Each row below is a small network's average activation on inputs in which a field has the value named, seen along a few directions.
Related values have similar rows: they may be neighbours, one step apart, or belong to one group.
In the rows, 500 means zero.
Strong random noise was added to every row along 13 fixed directions; ignore it. To show where, here is one row again and again, with new noise each time:
[427 320 581 654 525 142 456 452 631 455 531 518 176 318 217 527 667 374
 201 601 304 106 418 645 523 393 473 871]
[453 408 568 649 416 387 720 582 370 639 180 483 552 410 314 802 394 523
 208 632 505 574 374 707 374 522 474 769]
[690 199 656 269 596 394 457 321 288 486 780 553 271 415 546 371 310 459
 476 400 503 522 512 374 513 251 500 689]
[563 403 469 423 178 488 444 353 500 384 589 445 477 389 376 677 453 374
 646 263 578 457 318 639 328 185 570 739]
[576 432 716 521 470 519 680 498 313 537 554 634 303 433 514 531 509 228
 491 365 567 512 595 630 732 492 544 587]
[745 543 201 596 666 539 347 626 753 757 575 520 272 609 533 772 591 673
 302 531 448 388 350 554 464 866 342 687]
[709 479 553 556 660 347 389 534 327 518 531 542 548 484 575 407 590 497
 334 811 454 420 574 614 555 697 381 458]
[ 92 492 430 481 510 449 622 510 799 558 420 513 692 582 420 643 291 581
 532 427 412 531 411 432 235 311 427 520]
[285 560 395 655 332 501 650 713 450 466 229 231 369 373 306 725 569 470
 202 627 636 347 404 320 521 553 539 564]
[428 535 622 620 688 480 559 525 571 497 673 592 268 437 497 183 652 437
 449 484 408 397 688 406 765 632 573 360]
[485 406 658 691 449 292 564 690 286 504 404 461 561 518 581 581 540 248
 455 747 605 625 594 640 627 480 488 353]
[245 643 376 533 524 482 459 603 650 569 448 576 544 580 480 502 529 493
 475 528 443 396 511 472 415 572 514 562]
[701 565 491 554 397 637 481 556 510 474 703 522 550 579 565 556 605 445
 620 469 572 600 402 670 619 521 434 448]
[507 647 556 500 627 478 519 534 305 555 370 646 592 479 597 439 547 370
 409 648 498 359 712 588 557 794 454 422]
[445 455 451 653 363 433 467 474 577 517 516 441 605 424 437 450 426 600
 653 393 514 756 495 543 261 396 698 398]


Field C:
c10: [620 523 535 561 514 468 572 590 399 514 467 563 668 577 506 701 440 572
 455 630 513 706 511 686 423 637 340 437]
c4: [496 436 639 291 469 569 550 378 492 223 904 461 347 467 375 423 472 493
 592 285 445 471 486 282 560 201 407 535]
c1: [538 344 554 550 583 294 481 314 636 429 331 441 628 383 438 566 530 573
 455 601 359 323 480 595 415 406 400 466]
c3: [487 434 462 450 678 532 679 567 455 586 418 410 507 574 535 940 274 556
 344 458 539 537 475 302 363 591 203 414]
c8: [391 598 629 423 389 533 589 473 405 332 644 605 686 530 264 394 469 627
 537 502 393 593 451 574 365 317 490 581]
c9: [505 374 515 588 438 424 498 738 236 377 526 245 395 529 505 636 464 485
 436 603 682 734 531 212 518 418 508 346]
c5: [558 442 410 477 368 657 574 396 622 525 421 377 368 403 333 620 448 663
 412 326 514 472 254 481 440 403 567 714]
c2: [590 529 498 478 335 516 540 372 299 375 635 420 387 250 309 494 451 525
 470 335 553 495 504 435 325 443 625 575]
c6: [340 449 541 540 419 310 514 482 552 587 338 644 490 551 449 610 449 365
 523 470 415 558 511 735 377 422 594 692]
c7: [635 254 651 524 469 582 566 400 370 501 708 429 165 365 377 240 439 623
 494 294 524 778 393 300 662 220 751 657]
The values of C form a ring.
Question: Going along C from c3 by way of its neighbour c9, in what order are c4, c8, c2, c6 met?
Answer: c4, c8, c6, c2
Question: Fewest steps between c1 and c10?
Answer: 5

Field B:
b16: [370 514 541 541 380 334 457 371 478 368 259 411 541 320 433 363 592 392
 590 504 474 369 632 523 443 434 701 413]
b18: [394 437 470 423 652 485 517 464 556 656 459 571 415 538 610 518 364 478
 479 434 478 461 568 374 473 518 507 486]
b5: [699 567 522 367 521 602 441 456 400 475 500 570 588 550 618 482 555 428
 523 564 548 405 505 626 615 622 371 518]
b17: [383 494 528 620 518 373 538 630 548 546 458 562 397 545 497 634 511 337
 507 475 506 481 643 551 497 574 507 423]
b8: [373 624 446 421 624 455 364 612 508 469 694 649 583 669 543 392 504 515
 496 614 416 435 585 431 404 580 397 482]
b15: [583 437 462 399 592 472 389 561 444 599 603 580 373 639 615 579 453 463
 469 509 496 545 467 475 537 490 422 694]
b7: [663 394 620 341 563 443 527 426 309 555 279 557 506 516 557 591 430 432
 401 606 497 401 514 642 553 525 421 665]
b20: [499 468 558 396 544 571 512 383 547 422 652 521 330 438 453 383 550 491
 488 361 437 356 491 393 625 423 492 605]
b13: [311 573 369 278 521 401 303 564 246 451 435 478 444 526 602 417 434 405
 461 592 574 356 648 167 383 491 581 588]
b19: [482 634 358 553 361 635 519 538 541 572 136 387 717 472 468 520 508 673
 477 603 592 597 416 571 431 645 583 494]
b6: [558 505 619 674 510 597 725 567 500 407 580 368 740 492 429 440 548 700
 328 791 483 648 314 570 647 476 334 248]
b11: [707 370 542 380 574 470 530 477 480 488 525 447 417 548 532 704 451 470
 413 557 520 396 426 534 563 496 283 542]
b10: [655 471 418 432 667 560 434 582 431 761 319 571 563 656 722 618 405 575
 462 584 534 629 503 519 503 699 441 581]
b14: [412 609 390 363 577 571 453 610 456 480 401 397 620 594 615 417 492 573
 356 781 569 379 468 313 579 595 368 436]
b1: [649 504 418 341 493 505 386 297 512 409 481 467 620 412 537 652 491 435
 536 465 510 167 464 551 367 515 325 494]
b12: [376 653 627 502 487 567 671 595 357 426 624 638 402 519 440 507 575 311
 481 431 503 453 612 488 664 547 477 511]
b4: [574 347 549 486 436 435 501 525 470 651 606 616 463 607 569 615 356 410
 561 434 529 741 393 693 464 313 523 703]
b3: [401 657 389 250 472 597 437 450 392 361 583 486 633 514 453 492 444 594
 454 538 481 359 432 304 339 444 390 623]
b9: [495 552 472 433 601 624 531 560 393 497 710 529 402 508 472 488 458 580
 406 442 521 473 505 250 513 540 439 545]
b2: [641 441 402 473 605 621 524 497 608 721 306 506 588 593 573 698 410 703
 420 523 499 558 343 554 477 605 397 630]
The values of B form a ring.
Question: Going along B from b15 by way of its neighbour b20, in what order are b5, b17, b13, b14, b12, b4 met?
Answer: b4, b14, b5, b17, b12, b13
Question: Fewest steps between b9 and b7?
Answer: 8
Question: Name the neighbours of b18, in listed order.
Answer: b6, b1
